A small network was shown many inputs. Here are its activations along a few directions, one row for each input.
In each table, some parts of the input vary, and every possible input appears once, in random order.
A made-up example of a description, with smaller parts first: one of 6 places along a line, together with either a single point or one of 9 places along a line or (one of 2 separate values, together with one of 5 places around a ring).
Shared parts are said once, and a part with two or three values counts as separate values.

Other details of the inputs vary at random and push rows far along two fixed directions, the same in every table; ignore that.

Table:
x1: 2,15,1,-52,-4,-32,35,4,-12,9,4,15
x2: -9,-14,-24,83,-11,33,-31,-12,6,-10,6,-12
x3: 10,-10,-40,43,-26,40,-25,-14,-18,34,0,-6
x4: 0,-6,-46,47,-24,36,-19,-13,-23,31,3,-8
x5: -2,-6,9,-38,-1,-56,29,2,5,-11,19,25
x6: -11,13,8,-37,4,-19,24,19,0,1,6,2
x7: 14,7,13,78,19,51,-5,-9,6,6,-2,-38
x8: 7,33,48,-20,28,40,17,6,28,-54,-27,-15
x9: 11,-2,6,71,29,44,-20,-11,12,4,-4,-49
x10: 13,22,49,-45,32,10,23,3,18,-29,-19,-4
x11: 5,-41,-36,47,-22,-7,-9,-17,-11,23,25,3
x12: -15,-24,-52,6,-28,14,-20,7,-22,47,11,10
x13: -37,38,42,-16,7,-2,-15,22,16,-46,-40,2
x14: 2,-19,18,-33,1,-23,11,10,12,-27,2,30
x15: 4,-16,-10,8,4,-15,4,-8,3,9,17,-6
x16: 11,-30,-43,10,-5,2,-23,-9,-15,52,16,3
x17: 18,22,15,-34,0,-19,28,-3,-5,1,3,1
x18: -14,6,43,-18,27,8,16,10,40,-67,-13,7
x19: -17,15,17,-9,-5,-19,-16,10,11,-30,-23,14
x20: 5,31,23,-4,29,5,-11,-2,14,-18,-15,-25
x21: 10,-63,-57,-64,-31,-26,19,7,-32,64,44,47
x22: 3,-26,-15,88,-15,21,-27,-10,-3,4,5,-16
x23: -24,34,31,-21,27,-1,-3,11,33,-48,-25,-8
x24: -21,29,50,-19,14,-24,14,22,13,-39,-15,3
x25: -7,-18,-54,24,-29,27,-17,-7,-24,43,1,8
x26: -11,21,-7,-63,-13,-31,7,12,-15,8,-2,12
x27: 26,-58,-31,6,10,16,-1,-7,-5,44,34,7
x28: -21,14,10,-26,-2,-25,-3,5,15,-32,-15,17
x29: -9,-34,-1,0,-8,7,-3,12,-2,0,9,24
x30: -24,29,27,17,0,6,-21,11,5,-34,-24,-7
x31: 20,27,9,-56,-5,-38,9,-11,-20,17,-5,8
x32: 2,-8,-29,55,-14,38,-7,-13,-16,24,-1,-21
x33: 11,13,29,-27,35,-22,21,4,13,-3,6,-12
x34: 23,21,8,-55,-12,-36,23,-12,-18,11,-3,3
x35: -6,-14,-27,39,-12,27,-11,1,-13,27,8,-20
x36: -2,-26,-24,74,3,89,-11,-3,6,1,-1,-17
x37: -8,20,11,-15,13,-14,-1,0,15,-25,-3,-4
x38: -13,41,42,-5,7,-17,-11,8,18,-58,-30,-3
x39: -3,34,22,42,17,50,-23,-4,12,-15,-34,-32
x40: -8,3,16,-44,-15,-53,9,7,-15,2,-3,19
x41: 34,-21,-57,-51,-50,-47,5,-22,-51,70,32,34
x42: 18,-54,-41,-26,-40,-76,15,-4,-33,55,48,51
x43: 14,33,37,12,20,13,4,-10,4,-11,-23,-34
x44: -8,-7,6,92,29,52,-8,1,31,-21,10,-36
x45: 4,-25,5,-62,16,-27,27,6,16,-9,21,28
Description of these inputs: one of 5 places along a line, together with one of 9 places around a ring.
Changing only the place on the line of 5 turns x43 into x39. The same change can be made to x11. Which row results?
> x28
Which other rows does x1 become when the place on the ring of 9 takes its other values? List them by row number.
> x5, x6, x7, x17, x24, x33, x42, x44

Table:
x46: -18,-17,-55,-7,-24,-14,-17,-1,-21,40,17,7
x47: 15,-29,-43,-27,-22,10,-10,-19,-20,39,3,20
x48: 39,-14,-20,-47,-20,-54,-2,-28,-40,58,16,24
x49: -6,-14,-47,1,-46,-6,6,-8,-32,28,15,16
x50: 5,12,25,61,22,65,13,7,25,-38,-1,-30
x51: 21,-9,-25,15,-13,23,21,-12,-16,25,16,-15
x52: 1,-14,-16,43,-28,-11,5,0,-9,7,19,15
x53: -29,-13,13,-12,27,15,5,20,28,-18,-2,3
x54: -30,25,22,71,3,61,-8,14,25,-60,-16,-17
x55: -7,54,36,-45,38,-36,17,-1,19,-25,-17,-27
x56: 22,38,29,-67,16,-48,12,-22,6,-21,-19,0
x57: -4,53,43,-58,-16,-56,27,11,-16,-15,-23,8
x58: 13,-2,-21,6,-22,-23,-22,-20,-12,12,-8,5
x59: 22,8,-2,-25,-19,-37,28,-13,-36,39,13,7
x60: 2,-16,-41,5,-26,28,17,-7,-21,31,6,7
x61: -20,34,14,-93,20,-25,22,15,9,-9,-20,3
x62: 16,-39,-40,-17,1,-17,7,3,-8,50,47,14
x63: 35,-22,-29,68,-6,65,-35,-19,-16,42,4,-26
x64: -40,45,22,50,21,54,-34,19,15,-32,-37,-42
x65: -7,7,-19,55,-11,4,-33,4,-15,38,2,-23
x66: -8,-5,27,-14,34,-35,12,6,19,-14,9,-7
x67: 34,-37,-24,8,-2,14,-9,-14,-2,22,25,13
x68: -22,-26,-40,16,-13,-2,-20,11,-5,20,26,17
x69: 0,28,17,-6,21,-16,-1,-2,-4,18,-3,-24
x70: 13,24,20,28,5,46,14,3,-5,-1,-10,-33
x71: 16,35,51,-40,31,-31,8,-8,27,-48,-14,6
x72: 4,-2,-18,-22,-25,13,20,4,-31,37,0,16
x73: 2,-41,-10,-5,18,-5,8,9,8,20,28,-3
x74: -29,15,15,53,40,73,-16,21,42,-36,-16,-27
x75: 9,-15,18,-19,0,-43,38,-5,-3,-5,20,15
x76: -25,19,17,76,24,26,-27,15,32,-35,-11,-29
x77: -37,-12,5,-9,9,-12,-8,21,15,-21,1,7
x78: -12,23,29,75,47,39,-15,4,38,-35,-4,-43
x79: 14,-17,-13,-4,-19,-37,-16,-9,-5,6,9,31
x80: -14,14,-13,8,-2,-25,-12,1,-2,10,-6,-16
x81: 16,-54,-16,33,-11,20,20,0,-7,22,34,1
x82: -15,36,27,25,2,44,-39,0,4,-34,-42,-19
x83: 3,-47,-25,12,-39,-45,15,-1,-21,26,30,31
x84: -3,27,7,-27,-21,-44,24,-2,-11,-11,-12,4
x85: -27,34,19,47,33,79,-22,19,20,-15,-35,-44
x86: -23,-9,15,6,12,-35,-5,16,16,-16,1,-1
x87: 15,-9,33,-17,21,-28,3,-12,16,-27,-3,6
x88: 18,1,-11,-6,-27,-30,-24,-12,-27,29,-8,13
x89: -16,-11,18,-8,0,0,-19,4,17,-42,-15,16
x90: 28,28,21,-95,13,-35,20,-10,4,-14,-15,5
x91: -27,-3,20,2,-10,1,14,15,10,-41,-5,11
x92: 9,-12,-32,7,9,15,-2,-5,-5,37,17,-24
x93: 5,15,23,62,15,28,13,-5,17,-30,5,-20
x94: 7,57,44,-57,13,-42,45,-7,5,-34,-18,-11
x95: 17,-42,-40,-13,-16,11,-10,-8,-7,29,18,40
x96: 1,27,20,9,14,57,-21,0,8,-17,-41,-14
x97: -16,50,29,-67,-18,-31,23,15,-16,-21,-23,15
x98: 4,-47,-56,79,-29,45,-49,-13,-7,20,21,16
x99: -1,52,44,-60,37,-10,16,18,11,-12,-20,-26
x100: 29,-73,-34,68,-4,46,-25,-17,-3,31,29,-4
x101: -8,-23,4,-40,-7,-9,37,13,0,-6,6,31
x102: 7,-37,-41,-15,-29,2,25,3,-19,35,32,41
x103: 1,-10,-36,-9,-29,-2,-26,-16,-17,13,-4,14
x104: 1,-7,28,-11,2,-37,-10,1,15,-34,-15,15
x105: 0,-29,10,-45,6,-3,3,3,9,-13,-7,30
Changing only one part turns x85 into x96. The same change can be made to x46. Which row results?
> x103
Changing only one part turns x63 into x99. The same change can be made to x100. Which row results?
> x73
What is each input in this table made of?
> one of 3 separate values, together with one of 4 places along a line, together with one of 5 places around a ring
Which other rows does x71 become when the place on the line of 4 takes its other values? List them by row number.
> x48, x56, x87
Which other rows does x83 become when the choice among 3 separate values takes its other values? List them by row number.
> x86, x104
Which other rows does x61 become when the place on the line of 4 takes its other values? List them by row number.
> x53, x74, x85
Which other rows does x68 become when the choice among 3 separate values takes its other values? List them by row number.
> x54, x98
Start at x84 and move only the place on the ring of 5, one step at a time. The first step leads to x94. Which rows follow, in order?
> x51, x60, x49
